These are the activations of a small neural network, seen along a few directions. Each row is one input.
In each table, some parts of the input vary, and every possible input appears once, in random order.
Descriptions start from the smaller parts, as in this example, which fits no table here: line(4) and (point or line(11) or (values(3) and ring(8))).
Shared parts are said once, and a part with two or three values counts as separate values.
In the rows, 128 means zero.

A family of inputs:
R1: [150 115 102 134 173 100 126 117 117 117 113 141 110 144]
R2: [143 118 111 136 106 145 140 135 103 116 110 159 142  86]
R3: [115 141 129 118 102 146 130 155 130 112 137 145 135  89]
R4: [124 127 114 130 104 149 127 144 112 108 121 151 154  97]
R5: [123 141 118 118 170 107 106 141 144 122 138 126 105 144]
R6: [143  90 130 112 114 130 143  93 109 142 103 120 137 143]
R7: [133 128 106 127 174 112 110 130 124 115 127 135 120 155]
R8: [127 102 135 105 113 138 133 104 118 137 112 117 146 154]
R9: [117 116 160 100 105 135 126 127 151 139 129 108 123 150]
R10: [120 114 149  95 109 135 135 120 133 141 123 109 131 150]
R11: [132 192 139 241 130 110 167  92 105 180 161  87 138 119]
R12: [120 139 128 125 165 110  98 146 166 122 143 122  96 140]
R13: [116 141 142 123 100 146 124 160 153 112 146 145 128  91]
What is each input in this table made of?
> point or (values(3) and line(4))

A family of inputs:
R14: [121 121 142 103 115 133 130 132 137 127 128 124 128 136]
R15: [124 117 123 111 116 145 120 141 127 108 121 147 142 122]
R16: [118 126 125 110 109 147 119 146 127 116 125 139 140 109]
R17: [121 129 137 112 103 143 129 149 136 116 131 141 131 108]
R18: [118 118 129 101 120 137 120 130 127 128 121 124 136 136]
R19: [136 112 116 103 147 118 121 131 129 117 116 140 114 134]
R20: [131 114 133 119 107 140 126 136 137 121 121 140 128 107]
R21: [125 109 128 103 126 135 121 125 126 119 118 130 139 150]
R22: [120 125 119 103 147 125 107 140 137 118 127 132 120 136]
R23: [127 116 118 105 152 122 108 136 135 110 125 138 123 149]
R24: [134 113 127 113 143 119 115 130 147 123 124 131 108 135]
R25: [131 106 138 112 117 131 127 119 137 132 118 123 123 135]
R26: [137 186 124 231 170  91 147 102 115 166 155  93 116 139]
R27: [136 180 136 227 138 109 163  86 102 180 154  87 138 134]
R28: [123 128 131 105 142 121 117 143 147 117 134 132 111 136]
R29: [133 188 129 234 122 117 166 103 101 164 158 105 143  96]
R30: [134 112 123 110 109 141 134 137 119 115 115 148 134 107]
R31: [134 105 127 102 120 131 134 121 119 126 111 132 130 134]
What is each input in this table made of?
> values(3) and (point or ring(5))
The inputs of R29 and R27 match in every part but the values(3) part. If R20 is changed in the same way as R29 into R27, which row does it become?
> R25
Change only the values(3) part in R18. List by row number the other rows that result.
> R16, R22
Which other rows agree with R28 in the values(3) part? List them by row number.
> R19, R22, R23, R24, R26

A family of inputs:
R32: [121 126 131 114 124 134 121 137 134 122 129 130 130 129]
R33: [124 128 124 117 133 129 119 139 133 118 129 135 126 127]
R34: [128 119 132 117 128 128 122 128 137 127 125 127 123 134]
R35: [130 120 122 122 126 132 125 129 124 121 122 136 133 125]
R36: [129 122 123 114 137 124 125 128 127 124 124 130 124 136]
R37: [127 118 129 119 118 137 127 128 126 124 122 132 136 127]
R38: [131 121 126 120 137 124 121 130 136 123 125 131 119 133]
R39: [126 120 129 111 129 128 126 126 128 128 123 126 128 138]
R40: [126 120 133 113 112 137 130 134 130 124 124 133 130 119]
R41: [129 122 127 116 121 132 128 136 129 121 124 137 126 117]
R42: [136 193 131 245 144 103 163  93 104 176 160  90 132 122]
What is each input in this table made of?
> point or (values(2) and ring(5))
Change only the values(2) part in R37. List by row number the other rows that result.
> R35

A family of inputs:
R43: [127 115 136 106 117 134 130 133 133 121 122 134 129 133]
R44: [119 130 132 114 122 136 121 143 136 119 129 132 129 125]
R45: [121 121 129 112 130 133 111 137 141 121 128 128 127 135]
R46: [131 107 129 104 129 128 118 128 138 126 117 129 118 134]
R47: [131 112 127 113 108 139 129 133 126 121 115 139 131 110]
R48: [132 174 132 214 147 101 149  94 118 169 152  91 127 133]
R49: [121 125 128 122 109 144 123 141 128 116 126 138 140 113]
R50: [137 176 123 221 160  99 151  99 110 158 152 100 124 134]
R51: [125 126 131 109 125 129 127 140 138 120 130 136 120 120]
R52: [125 127 121 118 141 128 112 140 134 116 126 135 126 136]
R53: [123 115 127 100 131 131 118 126 129 125 123 125 129 142]
R54: [129 111 132 113 105 143 132 131 126 117 120 139 140 120]
R55: [129 106 134 104 125 133 121 126 138 122 121 130 127 143]
R56: [121 123 128 102 123 133 128 133 125 124 124 130 132 132]
R57: [129 116 131 105 120 130 128 135 133 124 119 133 120 124]
R58: [131 123 120 114 145 121 118 137 135 117 128 139 117 130]
R59: [136 179 131 225 124 123 162 100 101 169 150 105 143 107]
R60: [134 112 120 109 141 122 119 132 131 121 116 135 117 134]
R61: [127 122 127 117 112 137 128 137 130 116 127 142 131 107]
R62: [132 112 125 109 136 126 121 130 131 117 119 137 126 144]
R63: [126 121 118 106 143 125 119 130 123 120 121 132 128 142]
R64: [123 119 124 110 111 141 129 131 118 121 122 135 143 120]
R65: [128 118 129 107 133 126 117 133 142 121 128 132 117 130]
R66: [134 182 137 215 135 108 160 105 107 168 156  95 130 123]
The inputs of R56 and R64 match in every part but one. If R66 is changed in the same way as R56 into R64, which row does it become?
> R59
What is each input in this table made of?
> line(4) and (point or ring(5))
Change only the line(4) part in R62. List by row number the other rows that result.
> R43, R54, R55
Which other rows agree with R62 in the line(4) part? List them by row number.
> R50, R52, R58, R60, R63
Change only the line(4) part in R52. List by row number the other rows that result.
> R44, R45, R49

A family of inputs:
R67: [137 134 121 153 146 115 132 113 120 137 128 121 125 138]
R68: [127 147 122 152 150 116 127 124 124 134 138 120 125 138]
R69: [126 141 136 154 112 134 141 118 119 143 135 116 141 122]
R70: [132 138 127 146 139 117 138 116 119 141 132 117 125 135]
R71: [131 143 132 150 130 120 139 122 127 140 137 119 122 122]
R72: [126 142 139 151 126 124 135 119 132 143 139 112 127 131]
R73: [135 138 125 160 123 128 140 118 115 137 129 127 136 116]
R74: [125 151 125 159 126 128 134 129 119 133 139 125 136 115]
R75: [130 142 130 153 115 130 145 121 114 140 133 123 136 113]
R76: [121  75 129  28 115 147  95 163 158  86 103 160 117 132]
R77: [120  73 126  30  98 160 104 161 142  83 100 167 135 120]
R78: [126 152 127 156 141 119 128 130 132 134 143 122 122 124]
R79: [128 137 133 147 135 120 134 113 125 143 134 111 130 145]
R80: [122  69 122  23 126 144  94 153 148  88  98 156 121 145]
R81: [135 138 127 157 137 118 134 119 127 137 133 123 122 125]
The inputs of R68 and R74 match in every part but one. If R80 is changed in the same way as R68 into R74, which row does it become?
> R77
What is each input in this table made of?
> values(3) and (point or line(4))
Change only the values(3) part in R67. List by row number the other rows that result.
> R73, R81
